A small network was shown many inputs. Here are its activations along a few directions, one row for each input.
In each table, some parts of the input vary, and every possible input appears once, in random order.
A made-up example of a description, with smaller parts first: one of 2 separate values, together with either a single point or one of 9 places along a line or (one of 4 places along a line, together with one of 5 places around a ring).
Shared parts are said once, and a part with two or three values counts as separate values.

Other details of the inputs vary at random and push rows far along three fixed directions, the same in every table; ignore that.

Table:
R1: [  0  -1  -2  13  19 -29   6 -43 -20 -20 -40]
R2: [ 15  14 -23  22  27 -30  23 -44   3  -6 -20]
R3: [ 22   3  51   0 -18  -1 -14  14  36 -31   2]
R4: [-36   4  -5  30  -7  35  37 -32 -19  -9  13]
R5: [ 21 -21  41  -2 -26  -9   7  30  40  -6  -8]
R6: [-30  31  -9 -15 -10  30  -8  17  -1  37  14]
R7: [-23  25 -11   4  -6  26   1  34  -2  40  19]
R8: [ 29   6  34  11 -26   7 -17   2  48 -18  10]
R9: [-13  12 -19 -19   4  49   0  24  -2  12  29]
R10: [ -3  23  -8 -13 -30  33  -2  18 -36  39  29]
R11: [ 14   6 -24  -8  11 -18 -51  -8  -5  17  -5]
R12: [  9 -11 -14 -24  20 -18 -47   4 -19  -1 -11]
R13: [-32  -1   9  27   2  34  44  -6 -29 -14 -14]
R14: [-30  21   7  -8   2  18   4  46 -14  27  11]
R15: [  0   3 -12 -17  22 -49 -31  13 -13  10  10]
R16: [-24  -2 -19  25  -5  41  54 -12 -11   0  -6]
R17: [-27   2 -18 -14  -9  36  -3  21  -8  16  39]
R18: [ 10  -9 -27  10  15 -23  20 -50   0   6 -33]
R19: [ 23 -13 -33   6  16 -13 -41   9  -9  14   2]
R20: [ 11 -22  45   0 -32  -6 -15  11  28 -33  12]
R21: [  9  -8  51   5 -32 -14 -16  11  30 -27  11]
R22: [-31  -6  -1  14   2  31  58  -1 -22 -13 -15]
R23: [  6 -14 -25  20  17 -34  25 -47  -3   0  -9]
R24: [-31   4  -3 -36  -3  38  -4  29 -17   9   7]
R25: [  7  -2  33  42 -41 -19  48 -42  46 -29  -9]
R26: [-28  17  -2  42  -5  34  40 -18 -16   6  -7]
R27: [ 20 -10 -24 -31  36 -19 -27  17 -11  -8   1]
R28: [ 12  -3 -10  -2  25 -31 -40  21 -20   9  -8]
R29: [-43   1  13   9   3  15  58 -16 -20  -4   2]
R30: [ 20  -6 -24  25  27 -10  10 -48  -7 -23 -17]
R31: [ 16  -4  34  16 -40  -6 -20  -1  42 -14  19]
R32: [ 19  -5 -13 -18  36 -17 -41  10 -16 -10   2]
R33: [-15  19  -8 -17   9  40   4  22   3  30  29]
R34: [ 16 -15 -29  28  21 -27  29 -33  -2   9 -27]
R35: [ 11   1  45 -13 -35 -13  -7  13  42 -11 -14]
R36: [-24   8 -20 -24 -11  47  -7  18  -6  21  15]
R37: [  6 -21 -23 -27  22 -32 -29  13 -17  -4  11]
R38: [ 15 -15  43 -20 -31  -5  -2  13  42  -9 -13]
R39: [ 17  -8 -30 -12  11 -10 -50  -7  -6  11  -3]
R40: [ 32  -2 -10 -25  -2 -35 -27  10 -42  16   0]
R41: [ 12  -7  -8   4  40 -31  32 -33 -10 -16 -27]
R42: [ 20   8  47  -8 -19 -12   0  20  45 -21   0]
Description of these inputs: one of 2 separate values, together with either a single point or (one of 4 separate values, together with one of 5 places around a ring).
Question: Changing only the choice among 2 separate values turns R15 into R25. The same change can be made to R14. Which row results?
Answer: R7
Question: Changing only the choice among 2 separate values turns R42 into R2. The same change can be made to R20. Which row results?
Answer: R4

Table:
R43: [-15   5  -1 -21  20  10  -4  21 -10   9   1]
R44: [ -6  25  28  16 -10  -9  -7  -2  15  -1  11]
R45: [-10  -1  -8  10   7   5  31 -24   5  -1 -12]
R46: [  4   3   5   3  -8   9  16  -7  14   4 -12]
R47: [-13   9 -14  -5   2   5   3   3 -27  23  -1]
R48: [-13   0  -6  16  -2   5  19 -29  -8 -10  -9]
R49: [-16  10 -29  10  19   6  21 -10 -35  24  -5]
R50: [ -2  -4  30 -14 -15   1  -1  23  14 -10  -4]
R51: [ -6   7 -16  -7  11  17 -10  11  -9   6  18]
R52: [ 20 -13  -1  -6  21 -24 -22  -7   6 -19 -15]
R53: [ 17 -12   1  -6  13 -31 -24  -6  -3 -20 -16]
R54: [ -9  -5  -7  21  -1   0  34 -19  -4   1  -6]
R55: [ 14  15   7   9  12 -53 -16  -9  11   7  -5]
R56: [ 17 -16   3  -3  10 -33 -23  -5  -8 -19 -12]
R57: [-10   5 -22  -1   7  18 -13   9  -2  13  18]
R58: [ -7   8  -3 -19   1  13 -22  16 -11   5  18]
R59: [ 13  -2  15   8 -27  14 -10   9  17   1   9]
R60: [  2  -4   3   5 -14   7  10   8  27   3   5]
R61: [-15   1   8 -22   3   3 -12  32 -17  11   9]
R62: [-14   0  -5  11  -2  -2  30 -23  -5  -2 -14]
R63: [-14   1  -2  -5  12  13 -12  19 -21   3  12]
R64: [ -7   4  -9 -11   7   7   1  18 -14  16  17]
R65: [-13  -3  -5  19  -5   3  20 -29 -13  -9  -5]
R66: [  9  -2  17  -9 -12  15  -9   6  23 -12  10]
R67: [ -8   4 -12 -13   5  19 -24  12   4  13  19]
R68: [  8   3  19  -7 -28   5  -3  13  19   6  -3]
R69: [-12  13 -17  -2   5  13  -8  -5 -24  13   0]
R70: [  6   3  -1  16 -11  14   8  -9  11  -4  -4]
R71: [ 20 -16 -10  -2   1 -37 -14  -8   4   2  -8]
R72: [ -4  -4  11   4   2   4  21   7   9 -11 -10]
R73: [  5   3   4   8  -8  15   5 -14  11  -4  -7]
R74: [ 22 -14  -7   1  18 -26 -20  -2   6 -18 -11]
R75: [ 10  -1 -28 -22  28 -32 -23   2 -22  12  -3]
R76: [  6  -8  13   8 -24  11  -9   8  22  -3  17]
R77: [ 13   2  11   1 -23  11   1  17  29   7   2]
R78: [  2  -4  17  -1 -19   7  -1   0   3 -13   9]
R79: [  6  -1   9  -2 -10   7  13  10  20  -4   5]
R80: [ -6   2  -2   3  11   4  34 -21  -2  -8 -12]
R81: [-5 -7 17  6 -3  0 21  7  0 -9 -6]
R82: [ -7   4 -10  -5   7  14 -10  11 -17   8  21]
R83: [ 24 -14  -4  -9   5 -38 -10  -6  -2  -5  -8]
R84: [ -6   3  -2  19  -8   6  19 -28 -17  -6 -13]
Question: Describe the family of inputs behind these rows.
Answer: one of 2 separate values, together with either a single point or (one of 4 places along a line, together with one of 5 places around a ring)
Question: Changing only the choice among 2 separate values turns R65 into R71. The same change can be made to R58. Which row results?
Answer: R75
Question: Change only the place on the line of 4 in R61. List by row number the other rows that result.
Answer: R47, R71, R83

Table:
R85: [ 23  -9 -16  -5   5 -13 -33   9   3   5   5]
R86: [ 20  -3 -11 -14   3 -23 -27   7   5  14   4]
R87: [-33  16 -28  10  35  19  43 -24 -40   7 -16]
R88: [ 17   0 -12  -7   3 -21 -36   2   5   7   9]
R89: [ 17  -4  -2 -17   9 -18 -36   8  -3   0  -2]
R90: [ -2   0  29   7 -34  22   7   7  12  -7   7]
R91: [ 12 -14   8  13   7 -34  26 -28  -2 -23 -26]
R92: [ 23  -7 -20  -8   8 -11 -32   4  10   6  10]
R93: [-26  22  -5 -14  12  14  -3  16 -22  20   8]
R94: [ 20 -12  -9  24   4 -24  25 -32   5 -13 -26]
R95: [-33  18 -28  22  24  14  44 -33 -29  13  -6]
R96: [ -6   7  39   3 -30  20   7   6  23 -16   2]
R97: [ 13  -6  -4 -11  15 -28 -25  17   6   6   5]
R98: [ -4   3  24  14 -28  23   7   6  21  -5  10]
R99: [-25  18  -9 -19  16  17  -4  17 -30  23   7]
R100: [ 15 -11  -1 -16  10 -23 -32  12  -6  -4   5]
R101: [ 12  -4   1  19  13 -27  21 -33   8 -16 -29]
R102: [ -7   0  42   5 -31  15  12  11  21 -21   9]
R103: [ 12  -4   0 -15  10 -32 -26  17  -1   4   4]
R104: [ -7   6  28   5 -19  24   5   7  22 -10   5]
R105: [-23  16 -16  -2  10  17  -2  16 -21  29  15]
R106: [ 17   0  -7  -7   1 -28 -29  12   0  14   2]
R107: [ -6   5  16  -2 -12  30   5  10  13  -8   5]
R108: [ 16 -10   0  21  -1 -30  22 -33  -3 -12 -27]
R109: [ 13 -21   1  11   7 -28  27 -27   2 -24 -28]
R110: [-13   1  10 -10  -9  29   1  10   1  -4   3]
R111: [ -6   6  15   9 -21  24   6   2  22  -1  15]
R112: [ 20 -12 -14 -13   1 -19 -27  13   1  12  -2]
R113: [ -5   4  19   2 -26  23   6   2  14  -3  12]
R114: [ 15 -16  -1  17  12 -27  28 -27   5 -23 -24]
R115: [-37  12 -29   4  32  18  40 -24 -46   8 -18]
R116: [-12   1  -4  -5 -11  29   2   5   1   6  13]
R117: [ 15 -18  -8 -18  10 -17 -30  14  -2  -6   3]
R118: [ -2   3  35  13 -40  19   8   5  22 -11   7]
R119: [-24  21 -17  -9   8  14  -2  11 -19  29  17]
R120: [-28  14 -40 -20  23  23  -6  15 -36  37  17]
R121: [ -8  -1  32   6 -20  19  10  11  21 -15  12]
R122: [ -9  -2   6  -1 -19  28   3  10  -1   1   8]
R123: [ 18 -13  -9 -13  15 -16 -29  14   2  -5   7]
R124: [ 19 -10 -14  21   7 -22  25 -36  11 -12 -21]
Question: Changing only one part turns R106 into R118. The same change can be made to R101. Which row results?
Answer: R104
Question: Changing only one part turns R88 into R119. The same change can be made to R113. Which row results?
Answer: R86
Question: Describe the family of inputs behind these rows.
Answer: one of 2 separate values, together with one of 4 places along a line, together with one of 5 places around a ring
Question: Start at R121 and move only the place on the line of 4, one step at a time. The first step leads to R104. Which rows follow, in order?
Answer: R98, R111
Question: Change only the place on the ring of 5 in R99. List by row number the other rows that result.
Answer: R87, R93, R101, R115
Question: Change only the choice among 2 separate values in R98. List by row number the other rows that result.
Answer: R105
Question: Change only the place on the line of 4 in R92. List by row number the other rows that result.
Answer: R85, R107, R123
